These are the activations of a small neural network, seen along a few directions. Each row is one input.
In each table, some parts of the input vary, and every possible input appears once, in random order.
Descriptions start from the smaller parts, as in this example, which fits no table here: one of 8 places around a ring, together with either a single point or (one of 2 separate values, together with one of 4 places along a line) or one of 11 places along a line.
Shared parts are said once, and a part with two or three values counts as separate values.
In the rows, zero is written as 128.

Other details of the inputs shift rows strongly along two fixed directions, in all tables alike. That doesn't count.

A family of inputs:
x1: [ 95 195 143 136 225 166 126 129  99  97 146 204]
x2: [ 80 150 162 173 204 144 114 140  84  85 196 177]
x3: [177 127 207 159  99  68  73 139  48 208 126 139]
x4: [163 149 183 104 173 105  99  98  55 158 108 155]
x5: [ 97 175 141 159 221 145 125 151 156 105 144 213]
x6: [ 97 178 173 114 191 149 139 132  78 155 144 193]
x7: [ 84 155 171 141 241 140 119 149  93 106 156 177]
x8: [101 150 152 135 173 131 136 160 141 162 137 185]
x9: [151 107 103  60  58 104 130 107 126 178  64  63]
x10: [185 156 191 119 160 116 153 135 109 171 121 103]
x11: [117  84 108  83  91 101 122 125 143 137  79  53]
x12: [141  73 106 115  54  89 103 118 108 132 113  46]
x13: [ 93  82  87  83  96 124 151 137 162 137 103  71]
x14: [111 164 148 150 189 132 121 156 139 136 124 186]
x15: [173 152 169 159 118 130 151 134  90 155 166 108]
x16: [174 167 197 145 177 126 143 151 115 172 112 156]
x17: [189 158 200 133 166 111 154 135 105 164 113 115]
x18: [130 119 139 143  80 105 122 143 124 181 142 128]
x19: [118 147 134 129  99 140 121 121  83 153 149 134]
x20: [117 144 147 166 119 122 107 142 122 147 147 158]
x21: [127  75  92  91 129 113 135 114 162 102  92  86]
x22: [ 87 145 155 134 228 137 120 139 109  95 149 168]
x23: [ 98 171 118 159 144 163 127 124 101  94 161 168]
x24: [106 119  76 114  97 127 142 145 209 131  85 109]
x25: [153 113 119 146  73  89 100 123 134 146 117 111]
x26: [ 83 166  73 154 142 175 138 114 148  58 163 163]
x27: [152  89  72 141  56 108 121 115 180 120 108 104]
x28: [196 109 201 101 139  59  85 131  83 196  97 158]
x29: [ 87 150  37 142 100 177 146 114 171  56 143 127]
x30: [134 159  97 158 118 170 176 139 168 103 179  98]
x31: [136  98 200  91 138  84 103 136  53 204 114  98]
x32: [121 116  79 113  32 127 128 107 132 129 108  74]
x33: [118 146 132 147 202 139 129 141 155 112 135 199]
x34: [ 62 112  59 123 184 169 156 129 205  44 133 129]
x35: [114  79  83 128  97 126 131 116 146  83 137  90]
x36: [101  78  73 115  98 142 134 126 157  67 151 108]
x37: [129 100  86 137  27 105 121 135 171 154 106  82]
x38: [117 120  87 114 106 122 132 141 195 133  83 113]
x39: [102 120 156 141 128 124 107 135  83 130 157 114]
x40: [ 88 115  44 148  64 157 153 148 217 115 135 117]
x41: [200 115 217 113 144  47  71 121  63 218  89 138]
x42: [132 110  92 152 108 130 129 131 167 101 143 161]
x43: [180  79  89  91  28 102 110  84 105 131  97  75]
x44: [141 156 152 105 164 117 112 108  87 132 106 151]
x45: [124 150 150 144 180 118 113 147 136 140 121 171]
x46: [170 128 111 157  65 137 153 136 159 144 122  94]
x47: [144 151 171  93 132 106 101 112  70 168  94 126]
x48: [ 99 206 151 179 244 199 195 160 183  84 164 203]
x49: [ 96 122  52 113  50 154 156 113 157 117 132  96]
x50: [110 132  63 140 112 168 141 103 153  66 142 140]
x51: [124  65  84  82 123 116 137 118 168  96  96  91]
x52: [ 69 115 110 116 162 146 143 146 155 105 126 118]
x53: [147 137 170 134 193 113 111 141 116 145 127 200]
x54: [108 125 100 119 122 133 140 154 183 151 106 133]
x55: [217 140 219 118 122  81 126 132  92 213  82 102]
x56: [116 159 185 163 192 205 131 112 126  83 211 171]
x57: [152  54 107  62  96  90 123 116 140 122  82  74]
x58: [108 145  84 143 123 161 130 102 130  77 152 144]
x59: [109 111  55 148 101 154 142 136 209  68 146 158]
x60: [202 113 238  78 138 111  99  92  89 179 114  87]
x61: [138 168 118 125 171 163 181 144 186 113 143 107]
x62: [ 70 111  60 113 145 155 153 144 193  71 108  99]
x63: [152 118 109  75 122 127 128 104 128 110  96 138]
x64: [128 141  62 173  82 178 184 139 221  88 140 106]
x65: [137 161 181 136 118 120  93 114  38 163 144 145]
x66: [188 136 203  93 157  86  93  96  38 177  93 147]
x67: [ 59 208 124 153 247 199 150 144 137  62 159 231]
x68: [193 113 178  73 124  83 100  97  57 169  85 132]
x69: [133 147 151 174 135 113 101 140 106 149 154 166]
x70: [153 108 109  65  55  94 123 100 123 167  56  59]
x71: [ 99 100  99 142 121 138 123 120 131  84 156 109]
x72: [ 97  93 112 124  86 131 127 137 117 137 148  84]
x73: [139  48  74 103  51 106 122 109 144  99 115  55]
x74: [155 157 149 176 134 150 166 138 123 121 166 125]
x75: [ 53 132 133 156 165 163 146 153 114 111 193 159]
x76: [152 131  95 164  73 146 180 129 185 112 131  83]
x77: [132 104 199 133 107  85  91 131  37 180 145 100]
x78: [148  88  70 141  54 108 118 117 180 123 111  91]
x79: [159 122 139 112 103 121 105 104  75 123 138 151]
x80: [103 130 175 158 157 124 103 145  62 129 168 141]
Each input here is: one of 2 separate values, together with either a single point or one of 6 places along a line or (one of 3 separate values, together with one of 11 places along a line).
- Changing only the choice among 2 separate values turns x21 into x35. The same change can be made to x70. Which row results? => x32
- Changing only the choice among 2 separate values turns x44 into x26. The same change can be made to x53. Which row results? => x42
- Which other rows does x55 become when the place on the line of 6 takes its other values? List them by row number. => x10, x16, x17, x48, x61
- Which other rows does x57 become when the place on the line of 11 takes its other values? List them by row number. => x7, x11, x13, x21, x22, x31, x34, x51, x52, x62
- Start at x46 and move only the place on the line of 6, one step at a time. The first step leads to x64. Which rows follow, in order? => x76, x74, x15, x30
- Which other rows does x20 become when the choice among 2 separate values takes its other values? List them by row number. => x38

A family of inputs:
x81: [ 65 124  56 162 103 175 141 133 176  67 184 119]
x82: [ 95 179 174 149 186 152 142 140  88 143 162 198]
x83: [ 66 148  52 120 134 173 164 129 198  90 134 135]
x84: [122 106  99 114 141 151 140 106 175  82 117 112]
x85: [ 90 110  46 126 130 154 130 120 189  59 127 164]
x86: [ 95 129  71 148 151 167 165 128 206  65 124 121]
x87: [131 158 171 120 187 149 116 117  67 122 148 169]
x88: [216 126 223  95 129  70  93 103  32 185 110 119]
x89: [190 163 217 148 136 105 123 132  65 179 142 150]
x90: [ 92 115  85  83 135 147 143 110 148  94 113 123]
x91: [113 164 157 174 182 130  98 140  99 137 170 221]
x92: [ 88 128  83 109 126 138 149 123 149 109 111 113]
x93: [ 97 128  56 159 103 162 144 135 198  83 136 168]
x94: [ 68 104  55 150  97 157 142 134 164  59 158  95]
x95: [162  99 102 116  67 111 131 110 176 143  94  60]
x96: [ 94 111  92 157  74 158 142 134 145  93 171 106]
x97: [122 156 184 167 202 145 146 166 112 143 172 194]
x98: [135 103 101 105  61 115 132 136 176 153  77  77]
x99: [ 98 151 185 117 220 137 102 143  96 124 140 194]
x100: [172 118 225 102 132  51  74 135  38 217  81 109]
x101: [194 103 122 102  19  99 126 106 110 184  78  48]
x102: [172 111  94 106  65 100 143 117 156 128  83  60]
x103: [181  69 102 100  31  52  90 107 112 171  61  67]
x104: [ 64 104  62 134 123 172 136 120 161  43 170 122]
x105: [118  95  94 100 146 137 146 132 171  97 122 121]
x106: [114 162 181 135 182 123 106 150 108 161 136 170]
x107: [213 106 127  98  34  75 121 108 133 179  83  42]
x108: [180 111 219 121 157  61 102 142  45 203 114 121]
x109: [117 157 178 158 216 136 131 160 113 147 173 187]
x110: [111 184 168 152 204 155 129 137  72 120 157 185]
x111: [197  85 141 110  34  85 124 108 140 180  76  45]
x112: [123 189 173 157 189 157 124 134  79 138 172 182]
- Changing only one part turns x100 into x98. The same change can be made to x94. Which row results? => x96
- What do these inputs look like to the network? => one of 4 places along a line, together with either one of 2 separate values or one of 6 places around a ring
- List by row number the other rows that have the place on the line of 4 in common with x84. => x85, x87, x88, x90, x99, x104, x105

A family of inputs:
x113: [121 136 148 134 159 124 115 135 122 138 134 169]
x114: [113 160 149 151 171 147 139 149 129 135 145 150]
x115: [122 112  96 133  88 139 129 122 140 108 147 103]
x116: [108 170 123 140 130 155 124 119  91 118 155 178]
x117: [134 115  93 117 106 115 121 124 161 117  97 121]
x118: [233 110 204 102  70  48  91 108  56 226  79  80]
x119: [126 139 143 136 162 123 110 133 120 130 132 176]
x120: [126 156 151 146 162 140 144 144 132 137 145 150]
x121: [133 137 154 112 167 129 129 121 111 132 123 145]
x122: [133 106 104  92 113 128 141 115 155 122  97  92]
x123: [142 155 154 146 158 143 139 136 129 134 136 157]
x124: [196  89 201 112  51  55  69 100  21 207 110  63]
x125: [107 108  99 115 110 120 130 138 165 123 108 112]
x126: [125 154 161 142 157 134 139 146 125 141 140 142]
x127: [104 114  98 136  90 145 129 115 141 100 141 102]
x128: [138 129  94 127 103 141 154 127 183 123 113 108]
x129: [118 114  91 143  91 128 127 125 140 116 134 110]
x130: [116 134 152 152 146 135 126 139  96 123 164 150]
x131: [122 137 151 149 141 136 127 135  96 121 171 145]
x132: [112 140 149 149 138 143 113 127  93 115 174 147]
x133: [141 113  96  93 116 125 136 109 155 110  93 101]
x134: [106 141 146 162 149 145 133 142 104 116 167 159]
x135: [139 134 156 112 167 129 128 122 107 129 119 146]
x136: [124 108  94  93 119 129 146 123 162 116 101  90]
x137: [152 132 100 125 100 129 143 124 169 119 102 103]
x138: [119 105  96 116 106 124 130 129 167 127 108 117]
x139: [130 131 149 133 154 123 114 135 116 136 126 166]
x140: [111 113  91  98 126 136 141 126 159 112  99  89]
x141: [ 95 112  83 123 120 134 131 141 172 115 113 117]
x142: [133 153 158 144 157 141 140 137 128 142 141 149]
x143: [115 141 138 157 144 125 116 125  97 126 164 160]
x144: [147 116 102  93 115 118 132 110 147 114  87  95]
x145: [112 134 145 135 162 122 121 144 123 136 138 161]
x146: [107 116  88 148  97 139 142 129 149 103 138 116]
x147: [126 109  95 131  90 137 130 124 137 107 145 104]
x148: [119 138 159 110 171 126 129 132 107 132 125 136]
- What do these inputs look like to the network? => either a single point or one of 11 places along a line or (one of 3 separate values, together with one of 8 places along a line)
- Which other rows does x123 become when the choice among 3 separate values takes its other values? List them by row number. => x135, x139
- Start at x143 and move only the place on the line of 11, one step at a time. The first step leads to x129. Which rows follow, in order? => x146, x134, x130, x131, x147, x115, x132, x124, x127
- Which other rows does x138 become when the choice among 3 separate values takes its other values? List them by row number. => x122, x142

A family of inputs:
x149: [144 136 178 143 151 109 106 131  82 155 142 158]
x150: [132 124 105 132 109 135 137 125 149 113 130 113]
x151: [116 134  92 133 113 150 146 128 156 105 135 121]
x152: [121 116 105 126 119 127 126 128 147 113 122 125]
x153: [137 144 182 147 148 119 115 136  84 156 150 150]
x154: [131 159 181 119 220 137 135 139 116 137 129 186]
x155: [103 119  96 129 125 140 136 135 158 105 129 125]
x156: [100 127  89 129 126 146 137 131 158 100 129 136]
x157: [112 133  93 137 110 150 142 129 161 108 133 127]
x158: [106 126  92 120 120 146 136 123 151 102 127 122]
x159: [142 144 180 144 150 119 118 134  80 153 151 144]
x160: [112 120  96 127 117 146 145 127 155 102 129 108]
x161: [229  70 145  50  28  31 103 103 119 224   8  11]
x162: [122 117 104 120 118 131 128 121 144 110 123 116]
x163: [137 146 175 134 153 122 115 125  73 145 144 150]
x164: [128 124 106 136 107 136 134 127 152 116 129 121]
x165: [149 137 182 134 151 112 110 123  72 148 140 145]
x166: [130 137 178 130 159 117 109 129  76 150 143 145]
x167: [103 128  86 135 118 147 141 131 164 105 133 134]
x168: [106 120  95 136 118 140 140 135 163 110 133 123]
- What do these inputs look like to the network? => either one of 2 separate values or (one of 3 separate values, together with one of 6 places around a ring)
- Which other rows does x157 become when the place on the ring of 6 takes its other values? List them by row number. => x151, x156, x158, x163, x167
- Which other rows does x165 become when the choice among 3 separate values takes its other values? List them by row number. => x160, x163
